These are the activations of a small neural network, seen along a few directions. Each row is one input.
In each table, some parts of the input vary, and every possible input appears once, in random order.
A made-up example of a description, with smaller parts first: one of 8 places around a ring, together with either a single point or one of 9 places around a ring or (one of 3 separate values, together with one of 4 places along a line).
Shared parts are said once, and a part with two or three values counts as separate values.
(in the rows, 100 means zero)

Other details of the inputs vary at random and push rows far along three fixed directions, the same in every table; ignore that.

Rows:
r1: 44	106	50	139	87	84	110	113	102	47	147
r2: 70	76	75	123	128	95	145	90	91	74	161
r3: 141	107	137	84	137	117	107	94	107	127	75
r4: 78	62	150	99	152	130	119	74	104	115	146
r5: 70	94	108	144	176	103	161	87	101	128	150
r6: 80	47	167	90	135	133	86	72	98	132	109
r7: 182	143	62	104	144	76	143	119	101	133	57
r8: 160	85	144	65	99	106	72	93	87	156	54
r9: 56	66	146	121	142	120	116	69	96	150	126
r10: 70	80	77	130	134	96	136	93	110	69	163
r11: 45	78	91	93	21	97	32	107	93	63	110
r12: 61	127	70	116	78	88	121	119	103	52	136
r13: 50	100	33	122	98	112	119	106	109	37	141
r14: 40	90	100	85	17	107	35	109	101	62	108
r15: 134	146	102	123	149	84	155	100	108	131	99
r16: 132	81	119	62	52	107	32	100	87	123	35
r17: 144	135	87	108	167	115	163	104	109	119	98
r18: 76	62	171	98	113	117	84	66	92	153	118
r19: 45	114	57	125	76	82	118	97	102	46	149
r20: 58	90	35	130	94	98	117	104	105	38	147
r21: 47	70	70	109	68	108	72	98	109	40	126
r22: 51	56	151	81	50	113	44	72	84	112	101
r23: 143	156	32	99	85	89	110	125	111	51	76
r24: 57	88	46	120	91	80	119	103	102	32	152
r25: 72	72	112	85	84	112	81	88	98	71	114
r26: 151	164	99	116	144	83	155	120	110	126	85
r27: 92	79	148	102	120	99	112	89	83	136	115
r28: 138	92	122	93	135	106	107	97	104	145	65
r29: 39	66	148	85	61	131	46	100	95	121	88
r30: 161	129	133	85	106	87	90	102	96	146	61
r31: 60	94	45	124	92	93	113	103	116	28	156
r32: 155	135	97	102	161	107	159	101	107	111	113
r33: 68	91	83	113	128	117	146	89	98	61	162
r34: 156	121	71	76	70	77	62	122	103	110	22
r35: 47	82	70	99	66	126	75	98	103	40	128
r36: 92	116	111	133	158	92	165	87	107	122	153
r37: 69	76	75	91	50	94	67	100	99	47	109
r38: 62	76	75	134	139	94	134	93	107	73	155
r39: 154	79	140	73	105	102	70	93	84	161	44
r40: 71	63	178	89	105	115	93	68	85	152	110
r41: 127	81	112	61	53	112	35	103	89	131	29
r42: 151	150	29	97	73	62	98	129	113	53	76
r43: 61	31	131	87	76	109	41	82	91	109	96
r44: 106	128	67	101	49	80	69	131	100	73	71
r45: 69	58	172	104	120	121	84	65	90	155	109
r46: 141	146	103	118	146	80	152	97	109	130	108
r47: 194	150	83	92	133	83	152	112	99	115	68
r48: 48	90	111	104	79	113	82	101	103	106	103
r49: 131	147	73	116	108	76	115	114	104	95	86
r50: 136	110	168	65	84	101	80	98	90	159	50
r51: 110	154	70	118	112	88	136	126	113	98	91
r52: 60	96	120	98	73	108	80	107	101	92	122
r53: 168	101	118	74	106	86	99	99	82	142	56
r54: 116	90	98	87	94	98	76	104	102	115	63
r55: 88	71	133	98	144	126	109	84	105	125	105
r56: 69	97	117	144	170	100	162	77	104	124	156
r57: 120	170	37	112	76	75	113	126	115	78	68
r58: 144	97	163	71	88	96	78	105	81	158	51
r59: 92	66	130	104	141	121	112	85	105	129	104
r60: 66	89	83	79	50	111	65	100	103	37	109
r61: 92	74	107	129	173	105	176	80	92	111	164
r62: 81	41	153	91	127	141	92	74	92	149	101
r63: 65	95	80	116	134	119	129	97	115	72	135
r64: 160	149	64	88	106	88	131	115	100	77	80
r65: 68	73	66	99	58	85	61	102	101	55	116
r66: 128	103	62	67	17	83	28	117	93	73	51
r67: 92	44	159	87	120	132	90	72	90	139	117
r68: 48	106	88	103	48	105	65	117	103	62	106
r69: 125	110	77	58	12	90	31	115	101	55	42
r70: 86	50	167	84	129	129	86	72	98	129	117
r71: 156	131	95	105	160	101	158	101	105	113	111
r72: 64	46	116	101	97	120	86	81	92	98	137
r73: 67	53	164	103	122	121	85	84	86	162	100
r74: 129	83	112	62	53	117	36	103	92	128	27
r75: 96	139	59	98	48	86	69	114	109	81	60
r76: 42	105	45	138	89	89	115	123	105	55	138
r77: 74	66	100	99	86	121	80	90	97	85	111
r78: 141	127	66	108	114	82	117	114	111	85	82
r79: 120	155	77	113	105	77	133	119	113	92	108
r80: 148	187	45	101	65	67	104	140	115	73	53
r81: 133	76	126	55	49	88	34	98	85	116	39
r82: 184	164	92	108	131	67	143	130	104	130	74
r83: 129	141	73	79	30	73	57	119	93	73	54
r84: 154	164	104	106	136	77	164	118	103	122	92
Each input here is: one of 4 places along a line, together with either one of 9 places along a line or (one of 2 separate values, together with one of 6 places along a line).
The inputs of r76 and r44 match in every part but the place on the line of 4. If r73 is changed in the same way as r76 into r44, which row does it become?
Answer: r1
The inputs of r43 and r65 match in every part but the place on the line of 4. If r20 is changed in the same way as r43 into r65, which row does it become?
Answer: r72
Change only the choice among 2 separate values in r78. List by row number the other rows that result.
Answer: r20
Change only the place on the line of 6 in r25. List by row number the other rows that result.
Answer: r24, r37, r60, r69, r81

Rows:
r85: 39	56	133	114	127	139	102	86	102	121	142
r86: 150	146	67	111	126	78	138	99	114	111	98
r87: 77	73	124	92	95	123	70	100	109	121	98
r88: 115	103	42	106	120	81	123	111	98	72	95
r89: 108	72	113	84	103	117	99	88	104	81	99
r90: 136	116	96	69	40	77	44	118	99	117	19
r91: 68	89	70	109	88	89	106	106	105	90	111
r92: 145	137	83	74	49	95	61	101	101	107	44
r93: 150	150	79	125	132	66	132	99	109	104	94
r94: 59	77	134	95	88	104	75	88	103	78	117
r95: 94	85	125	84	77	110	85	103	85	115	105
r96: 57	82	116	70	45	123	55	92	101	73	99
r97: 117	129	80	120	108	69	124	122	97	78	119
r98: 130	117	126	118	148	97	115	110	110	132	85
r99: 70	113	94	98	90	113	113	95	98	64	119
r100: 57	95	89	101	60	126	63	108	97	75	93
r101: 84	58	93	117	130	107	132	94	90	79	156
r102: 123	94	138	90	107	93	98	103	89	134	98
r103: 98	114	75	123	104	69	114	113	103	90	93
r104: 121	51	154	78	140	136	76	87	95	151	75
r105: 142	123	98	96	112	84	126	117	98	118	102
r106: 53	84	115	121	145	103	144	82	111	82	168
r107: 118	88	154	93	127	115	84	98	105	156	75
r108: 63	103	60	102	45	98	78	110	89	68	82
r109: 120	115	115	102	114	109	112	80	88	129	88
r110: 79	82	106	96	87	106	94	97	94	120	88
r111: 151	87	111	94	140	105	112	77	96	130	88
r112: 102	117	93	93	105	98	120	102	116	82	114
r113: 88	126	64	118	92	94	133	116	86	65	131
r114: 85	119	51	108	55	78	72	98	110	56	106
What is each input in this table made of?
Answer: one of 5 separate values, together with either a single point or one of 5 places along a line
The inputs of r105 and r91 match in every part but the choice among 5 separate values. If r102 is changed in the same way as r105 into r91, which row does it become?
Answer: r90
Change only the choice among 5 separate values in r92. List by row number the other rows that result.
Answer: r85, r95, r96, r110
Which other rows agree with r98 in the choice among 5 separate values? List them by row number.
Answer: r85, r87, r100, r104, r107

Rows:
r115: 165	74	153	84	164	113	103	88	94	187	51
r116: 71	58	115	69	65	137	52	86	101	68	97
r117: 147	84	138	80	144	108	127	83	94	123	104
r118: 166	111	77	62	52	95	38	123	98	106	8
r119: 108	163	73	126	129	79	163	113	110	73	140
r120: 9	77	84	135	82	87	97	91	100	70	160
r121: 91	106	12	100	52	90	83	119	101	31	98
r122: 140	135	142	84	99	93	107	104	96	131	82
r123: 105	63	109	69	62	100	67	95	90	69	106
r124: 19	67	121	143	135	106	122	89	106	120	152
r125: 105	139	110	66	25	117	38	119	112	88	45
r126: 151	176	64	99	74	64	96	140	105	110	34
r127: 103	85	74	126	151	100	129	100	111	101	116
r128: 26	61	127	88	29	116	35	94	84	107	95
r129: 123	111	146	83	91	101	81	105	87	166	48
r130: 46	78	120	131	111	88	104	86	99	111	137
r131: 134	93	135	81	152	137	126	86	110	122	89
r132: 93	113	39	106	101	92	128	104	108	23	142
r133: 31	89	86	91	4	100	11	113	100	72	72
r134: 68	16	151	94	132	135	88	69	82	144	118
r135: 144	117	94	92	145	104	141	95	105	91	104
r136: 70	120	72	114	68	83	96	107	104	82	112
r137: 94	92	41	138	144	81	149	97	105	64	152
r138: 137	166	100	101	110	97	127	116	114	101	86
r139: 167	151	11	94	74	68	103	126	112	56	61
r140: 51	64	151	92	65	118	60	83	83	133	93
r141: 31	78	143	118	120	125	118	80	97	101	167
r142: 133	119	40	130	159	88	174	104	102	84	126
r143: 97	122	111	113	106	80	133	105	96	91	143
r144: 174	71	159	87	158	99	102	80	92	178	62
The inputs of r118 and r126 match in every part but one. If r135 is changed in the same way as r118 into r126, which row does it become?
Answer: r141
What is each input in this table made of?
Answer: one of 2 separate values, together with either one of 6 places along a line or one of 9 places along a line
Change only the place on the line of 9 in r118. List by row number the other rows that result.
Answer: r115, r121, r127, r134, r137, r139, r142, r144
